Each row below holds a small network's activations on one input, seen along a few directions.
In each table, some parts of the input vary, and every possible input appears once, in random order.
A made-up example of a description, with smaller parts first: one of 5 places around a ring, together with either a single point or one of 9 places along a line or (one of 3 separate values, together with one of 4 places along a line).
Shared parts are said once, and a part with two or three values counts as separate values.

Table:
row 1: [  2 -11  15  14 -21  -4  22  -1  11  -8   1  -2]
row 2: [ -8   0  -8  -7 -33   5 -15  11  16   1  -1  -2]
row 3: [ 12  21  10  -4   6  13 -12  -2  -4   8   6   8]
row 4: [  2  16  -8  -9 -26  13  -4  -6   9 -15  -3  11]
row 5: [  6  12   3  -6  32   4 -14 -14 -16   3   4  17]
row 6: [ -3 -17  10   1  33  -3  13   0  -5   5  15 -21]
row 7: [  0  10  19 -10  -4  13  -5   4   8  20   4 -14]
row 8: [-12  -7  -1   8 -28 -12  -1  10  16   5   1 -12]
row 9: [  7 -10  -2  -8  45 -11   7  -5 -22  11   4  -1]
row 10: [ 17   9   9   7 -19  -7  16  -6   8 -18  -6  11]
row 11: [ -7   1 -30 -12  14   3 -22   4 -29 -16 -17  18]
row 12: [ -1 -10  17   5  10   2   1  -3   9  22  10 -29]
row 13: [-13 -15 -35  21  -9 -19  15   8   2 -16 -19  17]
Describe the family of inputs behind these rows. -> either one of 2 separate values or one of 5 places around a ring or one of 6 places around a ring

Table:
row 14: [-11 -24 -38   7  13 -14   7   4 -20 -20 -11  19]
row 15: [-1  9  5 -6 20 12 -7  2 -7  6  5  8]
row 16: [ -2 -11   6  14 -17  -8  28  -3  18   0  11   3]
row 17: [ -9 -25 -19  -3  52  -6   2   0 -29  -2   1   5]
row 18: [  5 -11  24   0  13   5  10  -4  15   4  15 -24]
row 19: [  9   9  -3  -5 -22  -8 -13 -10 -12 -10 -11   6]
row 20: [ -6   5  -8   4 -34  -8  -6  10  13   2  -3  -5]
row 21: [  3  13   5 -12  31  12  -3  -5  -8  -5  -2  10]
row 22: [ -5   7 -15   3 -16   4  -8   3   8 -11  -6  23]
row 23: [  0  14 -15   1  -4   2  -4  -6   6 -24 -14  23]
row 24: [ -8 -10   2  15 -34  -7   8  11  16   2 -10  -7]
row 25: [ -3 -12  21   4   1   0   0   6  10  19   2 -19]
row 26: [ -5  10 -20   2 -28   4  -8   3   4  -1  -7  -2]
row 27: [  8  11  -9   2 -14  -2  -4  -1  -5 -14 -13  17]
row 28: [ -3   9  -4  -8  10  13 -15  -4   0  17   6 -15]
row 29: [ 11  12  11  -8  23   6  -7  -5 -15   4  -2   3]
row 30: [  3  -9  25   4  15  -2  26   0   4  17  22 -12]
row 31: [ -2   1   8  -9   2   2 -13   6   9  19  12 -15]
row 32: [ 13  12  17 -15  13  -1 -14 -10 -26   8   0  -9]
row 33: [  1 -10   7  11 -22  -4  20   2  19 -11   3 -10]
Describe the family of inputs behind these rows. -> one of 2 separate values, together with either a single point or one of 9 places along a line
Changing only the choice among 2 separate values turns row 15 into row 22. The same change can be made to row 30. Which row results? -> row 16
Which other rows does row 19 become when the choice among 2 separate values takes its other values? List them by row number. -> row 32

Table:
row 34: [ 10  22  17 -18  33  21 -23 -10 -12  10   2   4]
row 35: [-17  -8 -16  14 -33  -1   1  12  24  10   0 -10]
row 36: [ -5 -34 -23   7  43 -14  21   5 -34 -16  -5   4]
row 37: [  6   2  -8 -12  40   0 -15 -10 -33  -4  -2  15]
row 38: [-9 -6 -6  1 41 10  4  4 -1  3 11 -1]
row 39: [  8 -10  41  -4  25  -3  13  -3  -7  24  17 -29]
row 40: [ 11  21  -9  -1 -34  -1   2  -3   6 -24 -15  25]
row 41: [ -1   4 -24   4 -31 -12  -8  -1  -4 -19 -20  27]
row 42: [-16  -3 -19  17 -25   0   9   8  25 -11  -3   9]
row 43: [ -1 -12  21  -7  25  -1  -3   3  -4  33  17 -32]
row 44: [ -5  -8   4  12 -42  -8  -1   7  21  18   3 -23]
row 45: [ 15  -4  39  -1  35   3  17 -12  -1   3  15 -11]
row 46: [ 6  0 14 -1 42 11 11 -7 -1 -3 10  1]
row 47: [ 12   2  19  12 -35  -5  26  -5  26 -15   6  -3]
row 48: [  0   2  -3  13 -28   0  20   3  27 -21  -1  10]
row 49: [ -2   1  -9 -16  29   3 -20  -1 -30   9   2   2]
row 50: [  6  27  -1  -5 -39   9 -15   3  17  -7 -12  13]
row 51: [-13 -12  -1  -2  36   3  -6   7  -1  23  14 -18]
row 52: [  4  -7  23  13 -44 -13  17   3  21   6   5 -22]
row 53: [-12 -31 -36  22 -24 -22  26   9  -5 -31 -20  15]
row 54: [  0  12   6 -21  30  12 -31  -4 -17  19   3  -6]
row 55: [ 16  18   8 -15  36  10  -5 -12 -24  -7   1  15]
row 56: [ -4  18 -12  -7 -41   3 -23   2   9   5 -12   3]
row 57: [ -7   5 -25  -2 -39  -6 -17   3  -1  -5 -15  12]
Describe the family of inputs behind these rows. -> one of 2 separate values, together with either a single point or one of 5 places around a ring or one of 6 places around a ring
Changing only the choice among 2 separate values turns row 48 into row 46. The same change can be made to row 53. Which row results? -> row 36
Which other rows does row 52 become when the place on the ring of 6 takes its other values? List them by row number. -> row 35, row 42, row 44, row 47, row 48
Start at row 57 and move only the place on the ring of 5, one step at a time. The first step leads to row 56. Which rows follow, in order? -> row 50, row 40, row 41

Table:
row 58: [ -2  -4  17  -1  28   4  -9   3  -1  28  14 -25]
row 59: [ -5  -4 -25   0 -11  -3  -1  12  -1 -10 -12   9]
row 60: [  6  20  15  -8  -8   5 -10  -5   9   5   9  -2]
row 61: [ 15  14  -4 -13   6   5 -16  -6 -17  -9 -12  13]
row 62: [ -1   8 -20  -9 -12   3 -17   0  -6  -3  -9  16]
row 63: [ -8  -6  -7 -14  45   2  -7  -2 -15  16   5 -11]
row 64: [ -6 -14   0  11 -15 -10  14   2  17  -1   4 -13]
row 65: [12  5 30 -1 -3  8  6 -1  1 -1  6  1]
row 66: [ 5 -9 12 10 -5 -3 23 -4 10  2 12 -6]
row 67: [ -2  -9  -7  10  13  -6  19  -6  -9 -11   3   9]
row 68: [-10   0  -7   7 -26  -1   2   7  17   2  -3 -12]
row 69: [  7   4   8   0  17   8   0  -6 -16 -15 -10  14]
row 70: [-11 -19 -16   9   0 -11  11   5  -1 -12   1   8]
row 71: [ -2  13   3  -1 -28  -1 -14   0  10  10  -9  -3]
Describe the family of inputs behind these rows. -> one of 2 separate values, together with either a single point or one of 6 places around a ring
Changing only the choice among 2 separate values turns row 62 into row 71. The same change can be made to row 61. Which row results? -> row 60
Which other rows does row 63 become when the choice among 2 separate values takes its other values? List them by row number. -> row 58

Table:
row 72: [ -7   1 -34  -1 -28  -5 -19   7 -13  -8 -19  17]
row 73: [  2  -9   1  10  20  -4  22  -6  -8 -17   2   5]
row 74: [  0   0 -11  -5  28   5   1   1 -15  -5  -2  13]
row 75: [  1   6  16  -6   7   1 -14  -3   3  25   9 -17]
row 76: [  7   4  -7  -9  27   5   2  -7 -13 -11   2  12]
row 77: [  6   6  -5  -5  28   7   5  -3 -11 -14   2  15]
row 78: [ -1   4  -1  14 -52  -2  14   3  33 -10  -2   0]
row 79: [  7   9  26  -7   8   5  -7  -5   4  18   5 -13]
row 80: [  2  11   8 -15  20  13 -12  -6  -7  10   5   1]
row 81: [  1   7   7  16 -49  -2  14   4  37 -14  -4   3]
row 82: [  4 -13   1   7  22  -4  19  -6  -7 -16  -2   3]
row 83: [ -4 -16  -5  11  22  -6  17   0 -10  -9  -4   4]
row 84: [ 12  16  29  -4   5   7   2 -10   3  12  10 -11]
row 85: [  8  12 -20  -1 -26  -3  -5  -4 -10 -24 -18  28]
row 86: [-16 -22 -16   9  20  -9   7   6 -12   0  -3  -9]
row 87: [ -5   2  -1 -14  19  11 -27   2  -9  20   4  -9]
row 88: [ -4  -4 -17  -9  27   1  -8   0 -16   1   2   8]
row 89: [ -5   2  13  -9   7   1 -17   1   2  26   7 -25]
row 90: [-16  -7 -16  14 -54  -6  -2  14  30   5  -4 -12]
row 91: [  8  18  16 -13  20  14 -10 -10  -4   1   8   4]
row 92: [-11  -4 -11  15 -49  -6   3  12  31   1  -3  -5]
row 93: [ 12  12  28  -4   7   8   1  -6   4  14   7 -13]
row 94: [ -1   5   0 -10  20  11 -18   2 -11  16   5  -2]
row 95: [ -3 -15  12   3   2 -10   7   3   7  13  12 -17]
row 96: [ -9 -20 -10  10  23 -10   7   2  -7  -3  -3   1]
row 97: [ -7   1  -6  15 -48  -2  13  10  29  -4  -6   1]
row 98: [ -1  11 -22  -2 -23  -6 -10  -3  -7 -20 -21  27]
row 99: [  9  -9  21   3  -1  -3  20  -3   3   3  12 -14]
row 100: [ -8  -9 -19  -9  26   3 -13   4 -16   5  -1   2]
row 101: [  9  -5  28   2   0  -4  19  -6   9  -1  13 -12]
row 102: [  9  14  13 -14  20  14 -11  -9  -7   4   7   1]
row 103: [ -4   5 -30   2 -23  -7 -16   6  -8 -12 -20  25]
row 104: [  9  15 -13   1 -24  -2  -5  -2  -6 -28 -19  31]
row 105: [ -9 -18   7   2  -1  -9   6   9   3  15  10 -26]
row 106: [  1 -11  17   4   1  -6  17   0   3   8  10 -14]
Describe the family of inputs behind these rows. -> one of 5 places along a line, together with either one of 2 separate values or one of 5 places around a ring
Changing only the place on the line of 5 turns row 103 into row 85. The same change can be made to row 96. Which row results? -> row 82
Which other rows does row 104 become when the choice among 2 separate values takes its other values? List them by row number. -> row 81
Start at row 100 and move only the place on the ring of 5, one step at a time. The first step leads to row 86. Which rows follow, in order? -> row 105, row 89, row 87
